These are the activations of a small neural network, seen along a few directions. Each row is one input.
In each table, some parts of the input vary, and every possible input appears once, in random order.
A made-up example of a description, with smaller parts first: line(6) and (point or line(9) or (values(2) and ring(8))).
Shared parts are said once, and a part with two or three values counts as separate values.

Rows:
r1: [-21   0 -19  -7  75 -51  67 -58 -33 -74 -26 -12 -32 -16]
r2: [  6   1 -48   2  60 -46   9 -32 -87 -75   9  -3   1  -1]
r3: [ 25  15  28   9  10  37 -26  40  -7  47  -5 -20 -20  14]
r4: [-45 -10  27 -12 -24   2  29  -8  30  12 -33   0 -23 -36]
r5: [-17  -7  15 -23 -29 -19   0 -15   6   1  11   6   9  25]
r6: [-63  -1   0 -13 -50 -47 -23  -2  -6 -29  84 -37  42 -28]
r7: [ 78   8 -26  25  18  39 -37  23  -6  28 -27  22 -13   0]
r8: [-76 -22  15 -24 -53 -55 -10 -17  17 -31  64 -40  33   7]
r9: [-60  15  20 -14 -16 -21  43 -24  47 -26  18 -12   1 -15]
r10: [-33 -22  25   8 -12  17  30   4  30  33 -57   8 -24 -31]
r11: [-40 -10   8 -26 -29 -26   8 -11  15 -21  39  -6  24  30]
r12: [ 96  32 -23  29  48  47 -14   9   4  -2  -8  36  13  23]
r13: [ 10   1 -30   3 -47   4 -25  21 -18  11   9 -11   2 -28]
r14: [ -4  16  -1  -7 -28 -12 -16  -1 -14   0  32   7  11  -2]
r15: [ 43  25  -2  17   2  45 -28  42  -7  47   0 -38 -15   3]
r16: [ 24  14 -77  10  54 -42   3 -29 -88 -74  12 -19   8 -12]
r17: [-38  16  24 -13 -13 -11  37 -24  37  -2  -8   1 -13 -19]
r18: [ -4 -26 -33 -16  60 -55  27 -49 -66 -74 -10  -5  -4  26]
r19: [ 67  -9  16   3  60  32  16  -2  24   9 -31  53   7  59]
r20: [ 22  -5  25   7  46  31  20  -5  45  32 -69  34 -41  -6]
r21: [-31  16 -11  -4 -25 -21  -9  -2  -5 -15  59  -6  29   5]
r22: [  3 -23   0  16 -29  19 -20  31 -19  30 -18  14  -1 -13]
r23: [ 46 -23  20   6  24  23 -14   7  14  30 -56  36 -15  39]
r24: [-90  -3  32 -17 -38 -47  30 -29  43 -31  49 -43  11 -44]
r25: [-11  24 -39  -3 -33 -15 -11   4  -7 -19  63 -21  32  -8]
r26: [-23 -31  12 -19 -43  -7  -4   5   2  12 -15   5  -4  11]
r27: [ 20 -10 -31  21 -34  25 -24  33 -19  30 -15  -3   4 -24]
r28: [-13 -44  11   2 -28  12  -6  15   2  34 -41  12  -1  15]
r29: [ 78  19   5  21  56  44  -8   7   3   0 -11  54   7  33]
r30: [-11 -10   0  -5 -39   4 -23  19 -20  10   5   6   3 -19]
r31: [ 43  16  28   8  78  39  45 -16  54   2 -46  51 -18  14]
r32: [  9  -9  40  -2  11  32 -11  24  13  51 -26 -21 -21  41]
r33: [ 13  29 -32   1 -33  -5 -18   5 -15   0  33 -10  20 -12]
r34: [-14  13  49   6  28  38  23  12  42  49 -44 -25 -43  -6]
r35: [-46  11 -30  -7 -55 -43 -27   0  -6 -27  88 -53  47 -39]
r36: [ 60  -4   2  18  26  34 -32  21  -6  29 -31  39 -17  12]
Q: What do these inputs look like to the network?
A: line(4) and (point or line(8))
Q: Changing only the line(4) part turns r19 into r31. The same change can be made to r5. Which row results?
A: r17
Q: Change only the line(4) part in r3. List by row number the other rows that result.
A: r15, r32, r34
Q: A walk changes only the line(4) part. It starts at r9 and steps to r11. List the rest of the walk in order.
A: r21, r25

Rows:
r37: [ 36   8 -11  11   9  20 -18  14 -10  13  -4  11   2   5]
r38: [ 46   9 -34  14  30   4 -11  -1 -36 -19   2   9   7   6]
r39: [ 74   9 -30  19  53  23  -9   6 -40  -4 -24  24  -6  22]
r40: [ 25  -9  35   4  25  41  17  10  40  43 -60  23 -31  13]
r41: [-84  -5  28 -24 -62 -29  14  -7  32   2  29 -29   5 -26]
r42: [ 38  -8  35  14 -10  64 -19  41  38  81 -51  25 -22  14]
r43: [ 53  -2 -27   9  88  -4  23 -26 -40 -41 -36  26 -16  20]
r44: [-22  -1  12  -7   3 -11  14 -12  15  -9   5  -7   0   1]
r45: [  9   9 -10   1 -16   2 -21  10  -8   1  24  -3  15   4]
r46: [ 19  10 -33   5   6 -14 -14  -5 -34 -30  29  -4  21   5]
r47: [ 25   0 -30   4  64 -22  22 -32 -37 -54 -11  15  -3   6]
r48: [ -2   0 -29  -6  40 -41  20 -38 -35 -64  15   2  11   5]
r49: [-18  -4  33  -1 -57  27 -22  33  39  54   6  -3   3  -2]
r50: [  4   0  12   3  26   9  17  -6  12   3 -23  11 -14   3]
r51: [-44   5 -15 -10 -57 -32 -22   2 -14 -17  56 -33  25 -21]
r52: [ -5  -5  31  -1   1  23  17   6  40  31 -32  13 -19  -1]
r53: [-69  -7  29 -13 -94  -6 -23  26  31  36  39 -36  14 -27]
r54: [ 33  -2  16  10  47  27  17  -3  11  16 -52  24 -26  16]
r55: [ 65   6  -7  17  31  38 -17  19 -12  26 -31  25 -11  20]
r56: [ 11  -7  32  10 -33  45 -19  36  40  66 -24  10 -10  -2]
r57: [-54  -4 -36 -21   1 -75  20 -43 -40 -79  48 -31  21 -17]
r58: [-35   6 -39  -8 -36 -47 -15 -12 -40 -46  61 -34  31 -18]
r59: [-76  -2   8 -20 -38 -43  14 -19   6 -24  37 -32   9 -22]
r60: [-31  -6  32 -11 -21   3  15   0  42  18  -3  -4  -5  -3]
Q: What do these inputs look like to the network?
A: line(4) and line(6)
Q: Changing only the line(6) part turns r57 into r58. The same change can be made to r43. Which row results?
A: r39
Q: A walk changes only the line(4) part. It starts at r59 and steps to r44. List the rest of the walk in order.
A: r50, r54
Q: A walk changes only the line(6) part. It starts at r49 and steps to r60. List the rest of the walk in order.
A: r44, r45, r46, r48
